Each row below holds a small network's activations on one input, seen along a few directions.
In each table, some parts of the input vary, and every possible input appears once, in random order.
Descriptions start from the smaller parts, as in this example, which fits no table here: one of 6 places along a line, together with either a single point or one of 11 places along a line or (one of 3 separate values, together with one of 5 places around a ring).
Shared parts are said once, and a part with two or three values counts as separate values.

Other details of the inputs vary at random and push rows far along two fixed directions, the same in every table; ignore that.

Rows:
r1: [-3.62 -6.54  4.94 -5.72  4.77 -0.35 -3.71 -3.55 -5.72  2.90 -3.73  4.49]
r2: [-4.99  1.72  4.84  4.00  5.76 -0.50  0.56  3.02  1.53  2.13  2.47 -1.05]
r3: [-5.17 -3.65  6.30 -4.34  6.31  0.54 -6.26 -0.40 -8.65  2.84 -2.17  3.90]
r4: [-2.31 -1.10  6.19  2.91 -0.73  2.17  4.61 -2.36  0.56  0.24  0.71 -3.00]
r5: [ 3.52 -0.03 -5.24 -7.91 -1.19 -2.56 -4.45  3.28 -1.80  1.49 -1.19  5.81]
r6: [ 4.29  5.92 -5.65  4.04 -2.31 -2.06  5.97  3.34  0.70  0.61  1.24  1.78]
r7: [ 3.16  0.97 -4.53 -7.79 -1.56 -0.77 -4.93  4.45 -2.35  1.87  0.11  6.14]
r8: [-6.63 -5.51 -0.71  3.47  0.15  1.60  2.54 -0.66  4.39 -1.62 -1.22 -5.99]
r9: [-2.10 -5.87  7.71 -4.75 -0.49  3.09 -4.34 -3.33 -4.75  0.60 -3.64  0.98]
r10: [-4.23  1.43  4.43  5.64  5.06 -1.82  2.65  0.00 -1.76  2.14  0.45 -0.54]
r11: [-2.68  0.35  5.33  5.54  2.98  1.98  2.63 -0.47  0.09  3.25  0.54  0.52]
r12: [-2.03 -0.28  3.61  1.84  4.75 -1.98  2.68 -3.21  5.14 -0.86  0.57 -2.11]
r13: [-5.29 -5.16  5.26 -5.87  6.93 -2.44 -7.58  0.24 -4.02  1.68 -2.56  3.15]
r14: [-2.51 -2.15  5.32  1.36  0.04 -0.55  3.39 -1.40  4.95 -0.76 -0.22 -4.15]
r15: [ 3.02  8.16 -5.23  5.45 -1.05 -2.99  4.17  5.36 -1.55 -0.10  1.74  1.24]
r16: [ 6.48  0.94 -4.03 -6.05 -3.09  0.26 -4.78 -1.70 -5.19 -1.15  0.36  3.33]
r17: [ 7.09  1.15 -3.38 -4.49 -3.52  0.94 -6.13 -1.36 -4.99 -0.87 -0.27  3.39]
r18: [ 4.29 -1.40 -3.29 -8.81 -4.75 -1.41 -3.36  2.35 -0.93 -2.59 -2.37  1.79]
r19: [-0.01  1.38 -9.43  3.24 -6.23  0.17  3.47  3.09  4.68 -0.91  0.94 -4.56]
r20: [-1.88 -1.63  5.30  2.61 -0.42  0.60  5.18 -3.31  1.15 -0.02 -0.73 -3.60]
r21: [-2.32 -5.22  6.26 -6.32  4.84  0.97 -7.37 -3.30 -1.19 -0.28 -2.40  3.05]
r22: [ 7.09  0.02 -4.87 -6.35 -2.00 -0.91 -3.93 -2.01 -4.62 -2.65 -1.59  2.57]
r23: [-5.91 -4.80 -0.53  4.82 -0.29  2.80  4.36 -2.77  0.50 -0.84 -2.03 -5.57]
r24: [-5.99 -4.43 -0.46  4.69 -0.85  2.63  4.04 -3.35  0.48  0.59 -1.50 -5.48]
r25: [ 3.64  7.25 -4.81  4.11 -2.89 -0.26  5.51  3.86  0.28  2.40  3.28  2.08]
r26: [-1.90 -0.70  3.56  1.99  5.08 -1.74  2.98 -2.58  5.17 -2.33  0.19 -2.03]
r27: [ 3.13  9.54 -3.76  6.71 -1.77 -0.15  2.20  6.06 -1.87  2.15  2.92  1.24]
r28: [ 5.19  6.64 -5.19  3.16 -1.83 -2.38  5.55 -0.66  1.66 -0.80  1.68  0.35]
r29: [-2.15  0.83  4.66  3.44  3.64  0.59  3.87 -4.17  0.75  0.10  1.41 -0.73]
r30: [-1.93 -4.58  6.33 -4.91  4.15  1.81 -5.57 -5.19 -5.10  0.42 -3.02  3.59]
r31: [ 2.65  3.56 -3.69 -5.25 -0.42 -0.76 -8.16  6.57 -4.40  1.72 -0.26  5.27]
r32: [-3.10 -0.20  5.17  4.17  3.90  1.36  1.00  1.49  4.04  2.70  1.10 -0.33]
r33: [-7.29 -4.68  0.13  3.87 -0.87  2.88  1.47 -0.42  3.85  0.28  0.79 -5.05]
r34: [ 6.75  5.23 -4.79  3.87 -2.90 -1.63  3.94 -1.45  1.56 -1.54  2.58 -1.61]
r35: [-1.73 -2.01  5.24  2.71 -0.08  0.73  5.43 -2.77  1.13 -1.47 -1.12 -3.54]
r36: [ 4.20 -0.22 -1.67 -7.06 -6.29  0.40 -5.57  2.92 -1.24 -0.91 -1.14  2.67]
r37: [ 0.92  3.16 -8.00  6.24 -8.08  3.33  3.30  2.26  0.41  0.67  1.05 -3.12]
r38: [ 4.39  1.69 -4.46 -8.56 -1.36 -1.33 -5.00  1.09 -1.48 -1.21  0.07  4.83]
r39: [-0.58 -6.21  6.19 -5.10  3.38  1.57 -8.59 -3.96 -1.11 -0.86 -1.52  0.91]
r40: [ 6.23 -0.48 -4.71 -7.72 -1.69 -1.92 -5.73 -0.62 -0.96 -2.08 -0.42  2.19]
r41: [ 6.04  0.21 -4.11 -7.53 -2.55 -0.60 -6.50  0.38 -1.48 -1.91  0.94  2.81]
r42: [-1.50 -0.24  3.71  3.41  4.38 -0.94  4.67 -4.65  1.34 -1.61 -0.41 -1.30]
r43: [ 0.15  2.77 -8.66  5.00 -7.43  2.79  4.73  1.75  0.32  0.39  2.01 -3.09]
r44: [ 0.22  2.50 -8.19  4.81 -7.59  2.18  1.32  4.36  4.26 -0.10  1.53 -3.57]
r45: [ 3.54  4.73 -2.67  1.37 -6.25 -0.51  3.87  3.96  4.55 -1.25  3.03 -1.84]
r46: [-0.17 -1.92  3.80  2.73  3.92 -0.90  1.52 -3.27  5.09 -2.99  0.95 -4.17]
r47: [-3.37 -1.60  3.73  3.05  4.59 -1.48  3.05  0.64  4.42  0.49  0.13 -0.62]
r48: [-4.59  0.46  4.07  4.27  5.86 -2.44  1.27  2.45  2.19  0.03  0.74 -1.00]
Description of these inputs: one of 2 separate values, together with one of 4 places along a line, together with either a single point or one of 5 places along a line.
Changing only the place on the line of 4 turns r29 into r28. The same change can be made to r4. Which row results?
> r20
Changing only the place on the line of 4 turns r13 into r48. The same change can be made to r1. Which row results?
> r6
A walk changes only the place on the line of 4. It starts at r22 and steps to r34. List the rest of the walk in order.
> r16, r17
List by row number the other rows that have the place on the line of 4 and the choice among 2 separate values in common with r46.
> r8, r18, r26, r47, r48
List by row number the other rows that have the place on the line of 4 and the choice among 2 separate values in common with r27.
> r9, r11, r17, r30, r37
Which other rows does r39 become when the place on the line of 4 takes its other values? List them by row number.
> r40, r41, r46
Which other rows does r2 become when the place on the line of 5 takes its other values? List them by row number.
> r7, r38, r41, r45

Rows:
r49: [-3.83 -1.33  4.66  5.69  2.65 -0.06  5.70 -3.40  3.48 -1.03  0.58 -4.59]
r50: [ 0.28 -2.48  3.87 -4.27  2.03  0.76 -4.69 -2.52 -2.03 -0.08 -0.77  1.60]
r51: [ 2.84  1.77 -0.82  1.55 -1.34 -0.21  0.92 -0.35  1.07 -1.01  0.92 -1.01]
r52: [-4.67 -0.76  5.65  8.56  3.29  1.38  4.04 -0.96  4.44  0.58  1.69 -5.08]
r53: [ 0.12  0.12 -3.25  0.10 -3.46  1.50  0.15  1.52  0.00  0.34  0.17 -0.20]
r54: [ 1.37  0.32 -1.69  0.92 -2.73  1.20  2.04 -1.03  1.04 -0.73  0.39 -1.00]
r55: [ 1.87  2.22 -0.33 -0.06  0.56 -1.89  1.71  0.59  1.22 -0.33  0.68  1.09]
r56: [ 1.27  0.53 -2.59  0.82 -2.78  0.65  2.26 -0.95  1.21 -0.73  0.08 -1.06]
r57: [ 1.24  2.96  0.87  0.85 -1.08  0.11 -0.13  2.89  0.47  1.36  1.28  1.00]
r58: [ 0.90  4.69 -2.79  3.32  0.04  0.21  1.80  1.22 -6.91  3.15  0.05  3.38]
r59: [-1.08 -1.52  0.69 -2.71  1.71  0.28 -3.86  0.68 -1.29  0.56 -0.19  1.81]
r60: [-0.66  0.89 -2.29  1.14 -1.79  0.08  1.18  1.87  0.39 -0.20  0.11 -1.01]
r61: [-0.85 -3.93  0.62 -4.79  1.09 -0.65 -2.06 -2.37 -2.60 -1.02 -2.58  0.83]
r62: [-7.22 -4.84  6.55  3.91  5.92  0.50  0.80 -2.94  1.96  0.40 -0.68 -3.26]
r63: [ 1.93  2.26  0.28 -0.23  0.49 -1.24  1.16  0.72  1.14 -0.31  0.53  1.28]
r64: [-1.41 -0.85  1.66 -2.38  1.69 -0.59 -2.31  1.67 -0.95  1.03 -0.86  2.34]
r65: [ 2.24  1.85 -1.19 -1.71  0.84 -2.36  0.87  0.88  0.37 -0.45 -0.11  1.85]
r66: [-0.65  0.52 -3.28  1.77 -2.87  0.96  1.63  1.41  1.23  0.31  0.18 -1.24]
r67: [-1.80 -5.10  0.39 -4.31  0.76  0.22 -1.88 -3.31 -2.07 -0.41 -2.76  0.52]
r68: [ 0.41  1.59 -1.95  1.90 -0.94  0.29  0.03  1.74  0.91 -0.16  0.94 -0.49]
r69: [-0.49 -1.88  0.98 -2.04 -0.13  1.45 -4.34  0.15 -1.90  0.30 -0.84  0.71]
r70: [ 2.72  1.25 -1.43 -0.43 -2.91  0.02  0.95  0.18 -0.39 -1.03  0.33 -0.56]
r71: [-0.62 -0.05 -3.95  0.92 -2.68  0.38  1.37  1.20  0.73  0.25  0.08 -1.00]
r72: [ 1.68  1.47 -1.84 -0.18  1.51 -1.77  0.93 -0.29  1.56 -0.88  0.68  0.25]
r73: [ 1.06  2.66  0.35  0.91 -0.67 -0.56  0.43  3.13  0.66  1.32  1.14  1.02]
r74: [ 2.34  2.14 -0.56  0.22  0.39 -0.42  0.30 -0.13  1.36 -0.58  1.45  0.47]
r75: [ 1.44 -0.81  3.91 -3.73  0.84  0.30 -2.97 -0.79 -1.73  0.29 -0.70  2.30]
r76: [ 1.85  2.15 -1.10  0.43  0.71 -0.91  0.70 -0.21  1.70 -0.64  1.14  0.21]
r77: [ 2.33  1.08 -2.96 -0.50 -0.65 -1.30  0.25 -0.67  0.35 -1.35  0.12  0.10]
r78: [ 3.59  2.00 -1.03  0.03 -2.16  0.45 -0.59 -0.37  0.12 -0.89  0.77 -0.19]
r79: [-0.92  0.46 -2.81  0.95 -1.02 -0.85  1.78  1.67  0.43 -0.29 -0.15 -1.16]
r80: [-0.55 -0.06 -2.76 -0.76 -1.56 -0.87  0.01  1.42 -0.89 -0.32 -0.55 -0.19]
r81: [ 2.61  1.26 -1.67  1.13 -4.10  1.61  1.69 -0.57  0.95 -0.53  0.72 -1.37]
r82: [-0.67 -1.13  1.21 -1.87  1.28  0.27 -3.35  0.72 -0.87  0.89  0.04  1.17]
r83: [-2.14 -3.64  0.78 -3.86  1.82  0.44 -4.73 -0.49 -2.41  0.25 -2.16  1.48]
r84: [ 1.65  1.01 -2.33  0.69  0.37 -1.51  1.38 -0.76  1.19 -1.36  0.02 -0.71]
r85: [-5.46 -1.11  6.01  8.04  2.24  1.53  5.10 -0.84  3.94  0.50  1.27 -5.40]
r86: [-1.33 -1.48 -0.15 -2.76  1.97 -0.12 -3.70  0.73 -0.98  0.37 -0.54  1.77]
r87: [ 3.08  2.67 -0.10 -1.15 -0.57 -0.98  0.37  1.17  0.25 -0.24  0.80  1.97]
r88: [ 0.90 -0.05 -2.71  0.39 -2.34 -0.02  2.34 -1.44  0.92 -0.69 -0.08 -1.10]
r89: [-1.90 -4.17  1.48 -3.62 -1.64  2.76 -4.04 -0.76 -2.68  1.08 -1.96  0.61]
r90: [-2.93 -3.82  1.81 -3.43  0.49  1.05 -3.38 -0.30 -3.03  0.31 -1.87  0.74]
r91: [ 0.89 -1.69  0.96 -2.28  0.61  0.16 -2.33 -2.04 -1.24 -0.94 -0.84  0.71]
r92: [ 0.75 -2.78  2.82 -4.77  2.11  0.22 -4.46 -2.13 -1.97 -0.20 -0.94  2.02]
r93: [ 2.79  4.85 -1.90  2.79  0.07 -0.18  2.92 -1.30 -6.81  1.79  0.15  3.23]
r94: [ 0.64  2.83 -0.10  1.09 -0.21 -0.42  0.70  3.16  1.07  1.03  1.28  1.34]
r95: [ 0.46 -2.77  0.63 -2.02 -1.79  1.38 -1.00 -2.21 -1.08 -0.31 -1.12 -0.20]
r96: [-0.53  0.02 -4.42  0.96 -2.24  0.09  1.74  1.39  0.90  0.16 -0.16 -0.96]
r97: [-6.48 -3.96  9.47  3.55  5.93  1.98 -0.58 -2.70  1.96  1.50  0.46 -2.75]
r98: [ 0.37 -1.27  0.39 -2.87  2.19 -1.38 -1.92 -1.78 -0.48 -0.60 -0.41  1.16]
r99: [-0.15  1.79 -2.64  0.93  1.29 -1.56  0.52  2.12  1.55  0.29  0.96  0.18]
r100: [ 1.88  1.32 -1.73  0.84 -0.36 -0.45  0.75 -0.66  1.20 -1.31  0.34 -0.49]
r101: [-1.54 -3.19  0.12 -1.95 -1.84  1.96 -2.26 -0.13 -1.59  0.93 -1.33  0.07]
r102: [ 1.39  1.36 -1.64  0.80 -1.97 -0.48  2.30 -0.18  0.72 -1.26  0.18 -1.21]
r103: [ 2.11  1.54 -1.66  0.60 -2.32 -0.01  1.99  0.10  0.37 -1.36  0.63 -0.85]
r104: [ 0.44  1.76 -0.98  1.87 -3.07  1.00  0.89  2.05  0.28  0.24  0.77 -1.46]
r105: [-2.91 -4.07  0.34 -3.35  2.71 -0.58 -3.92 -0.69 -2.19  0.02 -2.30  0.94]
r106: [ 2.39  1.98 -0.17  1.39 -3.06  0.67  1.90 -0.25  0.56 -0.88  0.87 -1.56]
r107: [-5.20 -0.12  5.29  5.73  5.21 -1.07  4.42  0.43  4.04  1.28  0.82 -2.30]
r108: [ 0.30  2.42 -1.35  0.51  0.15 -1.59  1.00  3.12  0.92  0.91  0.89  1.28]
r109: [ 0.49  1.87 -3.12 -0.21  0.26 -1.34 -0.53  2.16  0.69  0.44  1.04  0.89]
r110: [ 1.32 -0.76  3.47 -3.05  1.07 -0.52 -1.99 -0.56 -1.25  0.24 -0.61  2.07]
What do these inputs look like to the network?
> one of 2 separate values, together with either a single point or (one of 5 places along a line, together with one of 6 places along a line)
Changing only the choice among 2 separate values turns r62 into r77. The same change can be made to r86. Which row results?
> r76
Which other rows does r72 become when the place on the line of 6 takes its other values? List them by row number.
> r50, r74, r76, r92, r98
Which other rows does r66 become when the place on the line of 6 takes its other values? List them by row number.
> r53, r71, r89, r96, r101
A walk changes only the place on the line of 5. It starts at r54 and steps to r103. List the rest of the walk in order.
> r91, r74, r87
Which other rows does r68 become when the choice among 2 separate values takes its other values? List them by row number.
> r91

Rows:
r111: [ 6.52  3.74 -4.04 -5.19 -1.29 -2.54 -2.32  1.13 -1.54 -1.03  0.38  3.94]
r112: [ 2.61  4.77 -0.60  7.72 -1.91 -0.30  7.95 -0.57  7.39 -1.75  3.46 -4.94]
r113: [ 2.97  0.68 -6.20 -3.63 -4.58 -0.19 -2.36  2.06 -1.25 -0.64 -0.54  1.13]
r114: [ 0.28 -2.27 -1.65 -3.39 -2.09  0.81 -1.89 -0.59 -2.40 -0.04 -1.26  0.31]
r115: [-6.39 -8.91  7.15 -2.90  3.97  2.32 -3.44 -5.39 -2.80  0.32 -3.26 -0.97]
r116: [-2.01  3.10  2.99  7.78  2.46 -0.38  5.67  0.74  4.09  0.87  2.29 -2.55]
r117: [ 3.94  3.38 -4.53 -2.85 -2.26 -1.07 -2.02  2.82 -2.47  0.46  0.25  3.70]
r118: [ 3.34  1.28 -7.04 -3.94 -4.81 -0.08 -2.24  2.77 -1.11 -1.02 -0.38  1.33]
r119: [-1.84  3.44  2.50  8.01  2.47 -0.41  5.50  1.54  4.94  0.63  3.01 -2.88]
r120: [-2.25  0.87  0.85  7.36 -0.35  0.80  5.80 -0.24  4.82 -0.36  1.38 -4.71]
r121: [-4.25 -3.90  6.13 -1.13  4.96  0.11 -2.85 -1.53 -1.37  1.08 -1.28  0.73]
r122: [-0.57 -1.18  2.10 -2.03  2.12  0.19 -2.65 -0.64 -3.21  0.67 -1.00  2.26]
r123: [ 4.31  3.72 -4.54 -2.74 -2.60 -1.18 -1.75  2.90 -2.94  0.36  0.23  3.45]
r124: [-6.65 -8.72  6.88 -3.06  3.91  1.92 -3.41 -5.00 -2.17  0.45 -3.28 -0.80]
Changing only one part turns r120 into r116. The same change can be made to r118. Which row results?
> r119
What do these inputs look like to the network?
> one of 2 separate values, together with either a single point or one of 6 places along a line
